A small network was shown many inputs. Here are its activations along a few directions, one row for each input.
In each table, some parts of the input vary, and every possible input appears once, in random order.
A made-up example of a description, with smaller parts first: one of 2 separate values, together with either a single point or one of 9 places around a ring or (one of 4 places along a line, together with one of 8 places around a ring).
Shared parts are said once, and a part with two or three values counts as separate values.
(in the rows, 128 means zero)

Other details of the inputs vary at random and push rows far along two fixed directions, the same in every table; ignore that.

Table:
r1: [ 92 120 127  80 172 189 114 171  74 182  47  70]
r2: [151 144 147  99 106  94 167 120 113  67 148 168]
r3: [142 123 114 174  94 170  97 127 159 155 151 136]
r4: [144 127 136 106 124  92 157  88 126  77 145 185]
r5: [109 133  86  83 181 197 116 131  85 196  65  88]
r6: [116 113 123 168  99 124  75 139 177 147 142 105]
r7: [116 114 142 190  95 158 109 172 141 140 151 116]
r8: [102 125 141 181 103 132  75 137 173 153 140 114]
r9: [147 143 150 103  99  92 170 114 106  80 146 174]
r10: [143 141 122 177  96 150  85 117 155 153 146 114]
r11: [129 130 116   9 218 117 184  88  52 107  34 137]
r12: [126 157 120   7 219 114 193  97  49 142  57 147]
r13: [132 136 105  88 185 185  94 116  81 176  55  62]
r14: [138 132 147 130 154  51 161 108 128  88 155 154]
r15: [139 121 149 122 130  72 181 140 109  74 156 159]
r16: [138 165 141 110 123  65 154  88 128 101 149 168]
r17: [121 133 156 112 141  83 188 101 141 101 162 170]
r18: [142 116 122 168  72 176  94 145 138 122 147 112]
r19: [135 137 119 167  70 168 106 154 141 148 154 118]
r20: [148 142 119 173 102 152  81 123 163 140 150 109]
r21: [121 131 112 166  70 167 104 151 138 140 153 115]
r22: [124 159 133 109 122  64 151  85 125  93 148 166]
r23: [129 108  98  79 179 178 123 180  76 171  60  53]
r24: [141 126 140 105  98  91 164 110 113  52 129 163]
r25: [137  95 102 176 110 144  98 155 176 144 156 117]
r26: [140 139 137 113 122  69 145  79 131  67 127 158]
r27: [134 101 114 193 124 151 108 152 163 148 162 122]
r28: [117 124 157 126 149  76 170 114 129  96 148 189]
r29: [115  96 114 166  97 145  88 148 180 149 147 127]
r30: [ 90 115 117  84 196 186 108 148  96 196  49  89]
r31: [138 112 111 179 112 123  85 146 173 143 152  95]
r32: [122 150 163 118 140  63 173  92 140 101 160 147]
r33: [149 140 135 103 130  92 162  98 133  83 149 186]
r34: [120 122 141 176  87 165 125 158 154 147 166  98]
r35: [107 109 110  68 167 179 114 173  80 175  51  63]
r36: [115 126 141 198 120 135  89 140 160 154 150 113]
Each input here is: one of 3 separate values, together with either a single point or one of 5 places around a ring or one of 6 places along a line.
Changing only the choice among 3 separate values turns r9 into r10. The same change can be made to r35. Which row results?
> r6
List by row number the other rows that have the choice among 3 separate values in common with r4.
> r3, r5, r11, r12, r17, r25, r27, r28, r29, r30, r33
Change only the place on the line of 6 in r24. List by row number the other rows that result.
> r2, r9, r18, r19, r21

Table:
r37: [119 113 107  74 158 209 129 176  58 166  57  68]
r38: [133 140 103 115 151 207 101 134  94 185  84  78]
r39: [126 131  98  95 167 198  95 130  96 185  63  69]
r40: [125 135 150 101 147  72 158 113 127 103 134 160]
r41: [130 109 120 228  68 148  72 152 200 152 190 121]
r42: [117 126 106 106 187 170 103 142  96 186  67  59]
r43: [121 107 132 233  70 150  86 154 200 152 194 125]
r44: [120 141 149  74 171  63 164 102 104  96 108 146]
r45: [137 124 130 152 113  99 131 115 152 102 154 156]
r46: [137 152 140 114 106  92 158  97 128  86 154 180]
r47: [132 111 123 226  64 155  64 142 200 139 177 121]
r48: [138 125 143  67 122  93 192 137  81  68 121 164]
r49: [112 132 155 106 149  67 174 112 125  96 143 170]
r50: [144 144 136 101 120  69 165  87 131  75 147 176]
What do these inputs look like to the network?
> one of 2 separate values, together with either a single point or one of 6 places along a line
Changing only the choice among 2 separate values turns r50 into r39. The same change can be made to r38. Which row results?
> r46
Change only the choice among 2 separate values in r48. List by row number the other rows that result.
> r37

Table:
r51: [116 123 136 132 154 143 112 137 122 154 103  98]
r52: [142 114 125 252  12 174  79 151 211 125 226 152]
r53: [127 138 153 118 143  54 165 110 125  86 153 163]
r54: [134 134 144 109 144  60 167 105 141  91 150 174]
r55: [150  98 115 251   8 156  59 152 221 106 216 134]
r56: [116 140 118 119 147 148 100 121 122 156  96 104]
r57: [123 135 118 119 149 144 106 123 121 168 105  99]
r58: [121 117 117 131 166 142 118 141 120 156 112 105]
r59: [120 118 120 116 125 155 120 159 106 142 100  91]
r60: [136 150 155 102 111  91 178 108 109  79 155 179]
r61: [142 139 111 121 126 172 116 131 101 147 100  97]
r62: [125 125 111 116 155 147 109 123 125 167 104 110]
r63: [116 128 127 115 130 167 131 158 101 154 107 102]
r64: [116 137 123 126 158 148 117 118 124 165 108  96]
r65: [145 128 104 119 133 175 118 131 106 145  99 108]
r66: [118 126 115 124 163 151 120 119 128 164 108 107]
r67: [130 117 142  98 114  73 174 127 119  67 140 172]
r68: [126 138 139 104 133  67 152  90 135  84 137 184]
r69: [126 122 156 114 143  63 164 107 133  83 141 176]
r70: [118 118 120 113 136 171 133 158 105 153 106 112]
r71: [124 136 122 123 159 142 116 136 126 164 108  93]
r72: [144 135 143  97 109  73 159 109 116  60 142 160]
Changing only one part turns r64 into r66. The same change can be made to r60. Which row results?
> r52
What do these inputs look like to the network?
> one of 2 separate values, together with either one of 5 places around a ring or one of 6 places along a line
Change only the choice among 2 separate values in r62. List by row number the other rows that result.
> r57

Table:
r73: [130 120 102 146 134 175  81 135 137 170 100  81]
r74: [135 124 136 145  47 125 135 142 141  86 169 159]
r75: [121 133 114 148 139 187  96 133 134 183 116  90]
r76: [122 136 115 148 137 177  86 133 133 177 109  76]
r77: [120 116 139 167 105  97 133 132 165 110 173 158]
r78: [126 131 144  64 175  63 173 110 100  89 103 152]
r79: [149 141 138  47 143  93 203 121  63  70 112 156]
r80: [137 122 127 160  96 109 125 110 165 107 164 162]
r81: [112 114 114 152 145 165  88 157 134 175 108  74]
r82: [140 118 141 160  64 131 136 140 138  80 165 161]
r83: [131 133 104 146 135 177  77 131 132 174 104  83]
r84: [123 129 147 169 102 102 134 127 162 121 174 156]
r85: [125 131 149 168  99  92 125 127 159 114 168 143]
r86: [125 128 142  63 178  71 184 110 101  94 110 167]
r87: [124 145 108  37 221 157 145 110  56 170  43 100]
What do these inputs look like to the network?
> either one of 3 separate values or (one of 2 separate values, together with one of 6 places around a ring)
What sort of input is r82?
> one of 3 separate values

Table:
r88: [117 117 121 164 120 171  99 154 142 169 130 100]
r89: [123 115 112 142 135 159 109 146 138 158 123 105]
r90: [121 128 124 141 128 160 102 130 130 153 113 104]
r91: [120 128 118 138 122 157  99 137 138 160 118 105]
r92: [115 127 126 120 135 134 122 137 125 143 115 114]
r93: [140 127 128 190  74 121 108 128 180 122 187 142]
r94: [143 121 108 148  81 201 106 169 116 141 124  92]
r95: [133 138 119 125 142 141 123 122 120 145 120 116]
r96: [119 128 133 127 144 144 127 135 120 145 117 119]
r97: [129 130 130 128 147 141 128 134 118 142 120 110]
r98: [132 133 143 127 111  71 151 116 141  88 159 158]
r99: [123 108 111 163 128 177  94 156 143 170 123  94]
r100: [116 123 119 141 129 160 111 146 135 163 124 106]
r101: [129 131 123  79 169 114 153 114 104 127 102 137]
r102: [125 126 127 126 140 131 123 139 119 139 116 106]
r103: [129 120 107 161 116 169  83 136 149 159 123 101]
r104: [127 127 126 127 146 136 131 139 118 144 120 110]
r105: [134 126 136 174  85 100 128 129 170 107 186 151]
r106: [129 123 139 126 113  74 148 116 146  86 154 166]
r107: [135 139 137 110 124  83 148 108 130  99 141 151]
r108: [137 120 135 180  79 106 112 116 175  96 175 157]
r109: [131 145 127  82 162 109 146 108  96 122 100 127]
r110: [133 130 133 110 126  85 145 109 135  98 137 159]
r111: [123 132 128 127 140 147 125 123 121 145 116 121]
r112: [125 143 135  97 146 106 153 106 111 117 122 153]
r113: [133 131 122 116 142 122 135 114 124 125 124 142]
r114: [124 123 129 101 162 127 133 128 107 129  97 118]
r115: [141 122 137 162  38 135 133 146 145  81 180 163]
r116: [126 129 127 118 151 142 120 135 111 143 104  99]
r117: [122 128 117 140 127 162 107 137 137 165 123 110]
r118: [133 130 119 149 133 163 107 132 130 156 123 100]
r119: [117 136 142  85 164 109 150 120  97 120  97 131]
r120: [117 131 144  99 144  94 153 122 111 111 118 144]
r121: [130 131 129  87 171 119 153 110  99 122  99 136]
r122: [136 139 142 117 127  87 148 103 125  93 138 150]
r123: [140 125 123  68 130 142 165 138  73  99  95 137]
r124: [133 124 146 135 121  83 153 115 142  87 158 171]
r125: [123 124 132  84 167 106 151 124  99 119  97 130]
r126: [130 133 137 176  73 105 111 115 173 104 177 160]
What do these inputs look like to the network?
> one of 3 separate values, together with either a single point or (one of 2 separate values, together with one of 6 places around a ring)
Start at r93 and move only the place on the ring of 6, one step at a time. The first step leads to r95. Which rows follow, in order?
> r118, r97, r104, r105
Change only the choice among 2 separate values in r106. List by row number the other rows that result.
> r89
Change only the choice among 2 separate values in r117. List by row number the other rows that result.
> r91

Table:
r127: [121 124 128 101 143 131 145 129 119 132 115 141]
r128: [134 126 133 153  84 113 111 113 156 103 152 149]
r129: [131 147 125 115 142 133 136 108 118 132 121 135]
r130: [118 131 131  98 160 105 142 128 108 127 102 112]
r131: [136 132 124 121 131 113 124 109 130 118 122 125]
r132: [117 139 141 120 146 127 144 126 115 138 122 125]
r133: [119  99  84 179 138 230  47 175 152 211 100  42]
r134: [117 125 141 147 103 113 119 135 146 113 143 135]
r135: [138 118 123 108 134 138 147 144 107 120 118 129]
r136: [122 126 127  98 168 133 152 119 103 141 108 132]
r137: [111 139 135  74 167 132 151 132  86 144  87 118]
r138: [125 109 128 164  91 112 115 132 162 107 159 156]
r139: [137 120 131 157 121 111 126 127 158 123 158 144]
r140: [126 140 122 116 119 134 130 115 123 129 122 138]
r141: [144 136 126 169 101 114 109 114 159 120 165 142]
r142: [146 135 126 110 119 134 140 124 107 107 123 129]
r143: [130 130 139 162 115 109 119 132 150 127 159 129]
r144: [132 128 140 112 122 122 148 143 105 112 129 124]
What do these inputs look like to the network?
> one of 3 separate values, together with either a single point or one of 5 places around a ring
Changing only the choice among 3 separate values turns r141 into r139. The same change can be made to r129. Which row results?
> r136
List by row number the other rows that have the choice among 3 separate values in common with r137.
> r130, r132, r134, r143, r144
